A small network was trained on made-up records. Each row is its average activation on records with the value named, seen along a few directions.
Related values have similar rows: they may be neighbours, one step apart, or belong to one group.
In the rows, zero is written as 500.
Random noise pushes rows far along 10 fixed directions. That doesn't count. These rows show it; they differ only by the noise:
[559 492 499 412 543 635 239 434 521 687 497 448 627 574 442 553 409 637
 493 471 287 464 527]
[502 464 282 560 516 620 499 617 576 682 545 428 423 766 506 277 372 551
 509 560 408 242 461]
[294 738 311 748 652 460 368 464 646 476 637 369 707 318 611 555 491 501
 643 437 619 428 595]
[528 397 356 579 472 558 465 531 549 476 502 508 481 474 475 447 557 501
 566 511 547 434 539]
[580 234 480 406 536 409 460 527 436 451 475 407 762 527 393 783 520 616
 447 662 590 644 569]
[539 388 487 491 457 506 334 473 532 385 485 719 436 338 486 620 666 516
 621 468 593 524 621]
[511 399 606 311 706 411 308 680 417 373 536 515 328 453 533 597 409 486
 575 479 588 374 550]
[509 350 525 373 544 509 547 654 399 474 436 470 456 392 525 559 423 467
 506 533 560 544 462]
[467 547 470 630 281 487 615 343 591 566 491 376 858 543 443 581 566 606
 454 642 525 658 569]
[510 296 383 436 550 543 596 603 485 433 526 479 452 496 478 410 496 406
 501 573 596 447 466]
[528 405 572 462 457 409 626 618 464 355 523 493 311 611 514 382 541 414
 522 571 670 358 499]
[380 628 393 513 637 645 206 467 591 561 554 717 435 230 621 538 514 478
 676 322 453 432 558]


Gir, 20 values:
e9: [420 547 361 565 442 541 671 517 525 435 487 723 298 250 653 365 569 284
 529 400 632 557 472]
e3: [586 497 508 565 541 376 459 304 557 394 603 281 807 710 393 520 577 506
 379 558 604 496 559]
e5: [492 323 567 319 571 454 544 588 490 368 518 396 536 493 397 517 391 479
 441 635 577 538 556]
e6: [459 716 611 488 418 464 566 466 456 481 466 483 429 313 582 496 531 407
 510 361 503 615 489]
e11: [365 893 645 602 482 336 608 459 451 773 476 294 771 770 678 671 366 671
 407 550 533 526 442]
e7: [413 547 399 627 564 537 644 630 467 609 489 575 484 432 630 500 388 479
 545 487 521 511 375]
e1: [515 531 589 540 484 384 668 516 481 418 601 412 433 826 424 317 459 487
 460 659 573 318 452]
e19: [558 436 530 535 417 437 513 516 485 348 440 242 553 344 386 548 535 529
 521 516 535 622 566]
e2: [688 290 668 359 300 565 604 584 430 494 359 589 261 647 417 353 508 432
 407 524 442 493 451]
e4: [352 563 348 504 715 558 572 509 514 508 602 475 482 440 591 423 456 389
 521 484 484 406 399]
e8: [497 560 393 689 492 377 554 610 537 560 484 438 518 619 555 539 454 567
 481 520 527 467 553]
e14: [398 596 631 437 555 452 615 343 572 266 656 410 594 364 418 351 482 337
 419 512 538 631 498]
e16: [491 541 587 468 375 534 535 438 484 505 353 521 517 265 467 580 476 557
 461 449 342 743 513]
e13: [345 600 195 658 452 385 527 612 594 699 508 555 653 614 603 747 412 750
 551 665 587 553 611]
e12: [675 352 205 796 422 575 421 544 559 375 441 455 368 506 336 378 643 613
 643 484 456 378 566]
e10: [622 444 482 674 366 665 392 428 501 614 316 562 528 316 432 552 562 578
 521 368 331 653 483]
e17: [590 386 309 595 288 730 379 314 620 489 397 715 575 257 282 481 628 629
 525 441 265 736 589]
e20: [549 542 656 555 437 382 663 581 409 501 398 447 381 535 552 489 466 463
 456 452 479 511 404]
e15: [378 539 378 456 408 438 674 395 704 436 710 690 440 704 487 301 620 387
 454 647 554 420 584]
e18: [628 516 583 604 577 391 368 409 430 548 517 510 536 833 468 630 687 598
 462 486 536 322 458]
Each value of Gir is a pair of two hidden parts, and every pair occurs once (5 first parts, 4 second parts).
Q: Changing only the second part turns e1 into e5. e14 has the same second part as e1; what does that change turn e14 into?
A: e8
Q: Changing only the second part turns e3 into e10. e11 has the same second part as e3; what does that change turn e11 into?
A: e18
Q: Changing only the second part turns e12 into e19. e7 has the same second part as e12; what does that change turn e7 into?
A: e2
Q: Changing only the second part turns e9 into e20. e13 has the same second part as e9; what does that change turn e13 into?
A: e4

Les, 20 values:
y2: [421 500 544 561 448 458 556 664 511 550 430 448 564 397 562 603 347 584
 527 598 546 587 548]
y10: [474 486 521 358 645 422 534 516 483 531 611 354 564 682 520 462 445 456
 419 577 517 368 491]
y17: [512 448 471 422 471 650 596 426 496 511 462 635 462 382 568 384 595 331
 491 422 561 543 456]
y12: [576 405 711 323 724 419 502 396 307 309 542 432 615 456 423 627 541 367
 404 461 533 581 383]
y20: [415 474 424 483 504 453 482 591 522 539 481 468 560 472 506 629 436 624
 556 614 514 516 565]
y18: [534 355 443 519 556 564 570 536 445 467 446 643 463 416 531 573 620 438
 517 474 499 552 359]
y7: [458 495 464 559 407 570 582 563 561 426 485 546 409 353 487 369 487 456
 611 494 583 486 527]
y11: [500 467 549 507 469 400 429 685 477 451 461 671 341 518 551 583 456 601
 591 533 672 397 600]
y15: [442 602 545 559 516 467 545 581 428 425 411 391 483 250 558 584 457 488
 558 427 492 613 462]
y13: [498 653 566 482 583 513 250 500 547 556 533 558 473 470 476 549 348 613
 529 459 357 490 583]
y4: [549 313 434 493 499 374 509 643 468 322 440 325 472 344 432 627 484 535
 506 542 571 616 590]
y14: [511 470 544 467 566 345 626 540 395 467 513 379 566 512 536 606 445 458
 395 516 598 624 439]
y19: [417 577 490 453 558 531 506 594 461 433 424 394 457 103 605 500 401 383
 585 404 592 591 491]
y5: [505 580 472 708 450 545 557 541 491 633 420 558 360 587 613 409 525 479
 500 410 467 420 376]
y3: [448 554 186 643 509 590 610 412 633 488 681 523 406 631 487 154 591 348
 493 483 496 338 461]
y6: [532 722 701 632 405 310 351 443 449 290 476 602 320 397 557 606 650 560
 649 366 565 491 604]
y16: [391 517 555 312 610 442 581 455 590 427 719 580 440 749 547 306 484 311
 407 587 589 308 508]
y1: [490 515 423 666 382 624 530 491 624 423 489 458 373 378 419 260 546 463
 620 453 493 391 555]
y9: [511 506 566 482 666 402 340 575 414 520 473 492 495 464 576 682 489 489
 487 372 519 493 493]
y8: [449 603 509 503 565 479 465 438 486 565 565 445 587 623 508 559 550 550
 519 512 550 427 489]
Each value of Les is a pair of two hidden parts, and every pair occurs once (5 first parts, 4 second parts).
Q: Changing only the second part turns y7 into y1. y8 has the same second part as y7; what does that change turn y8 into?
A: y20
Q: Changing only the second part turns y11 into y2. y19 has the same second part as y11; what does that change turn y19 into?
A: y10
Q: Changing only the second part turns y14 into y9. y3 has the same second part as y14; what does that change turn y3 into?
A: y4
Q: Changing only the second part turns y15 into y6. y5 has the same second part as y15; what does that change turn y5 into?
A: y13

Durel, 12 values:
m3: [460 714 706 486 343 464 503 316 526 336 510 483 452 311 541 413 658 357
 567 417 552 529 587]
m4: [471 564 606 470 368 440 468 563 593 475 449 550 454 449 497 498 344 591
 491 552 489 577 661]
m8: [506 535 524 493 480 442 474 514 569 514 519 533 549 625 501 521 455 501
 439 527 508 485 529]
m7: [635 500 460 631 411 428 415 367 561 457 510 468 554 756 373 525 587 683
 459 590 391 430 582]
m2: [557 406 794 244 580 388 416 614 380 408 475 414 434 352 483 658 319 476
 448 503 532 627 558]
m9: [503 462 585 208 522 676 245 533 381 736 357 840 466 260 509 771 327 679
 509 390 145 736 497]
m6: [538 466 642 333 533 402 301 369 562 258 630 492 481 434 371 552 663 452
 528 514 616 503 674]
m5: [439 348 757 312 435 366 559 654 529 173 455 417 412 275 368 554 367 465
 517 645 627 605 644]
m12: [536 407 427 437 458 543 477 450 494 510 473 486 566 472 482 562 579 548
 514 481 499 556 528]
m1: [390 713 760 441 463 483 469 392 552 401 567 384 639 346 504 485 444 467
 510 506 489 586 547]
m11: [659 616 616 715 490 411 369 415 461 465 497 225 452 650 408 400 588 564
 530 366 407 363 468]
m10: [371 535 432 426 523 618 677 683 543 428 530 358 401 353 464 212 170 394
 556 597 559 463 458]
Durel is arranged as 4 separate groups.
Q: List the group mates of m8, in the order listed.
A: m4, m2
Q: List the group mates of m7, in the order listed.
A: m9, m11
Q: List the group mates of m3, in the order listed.
A: m6, m12
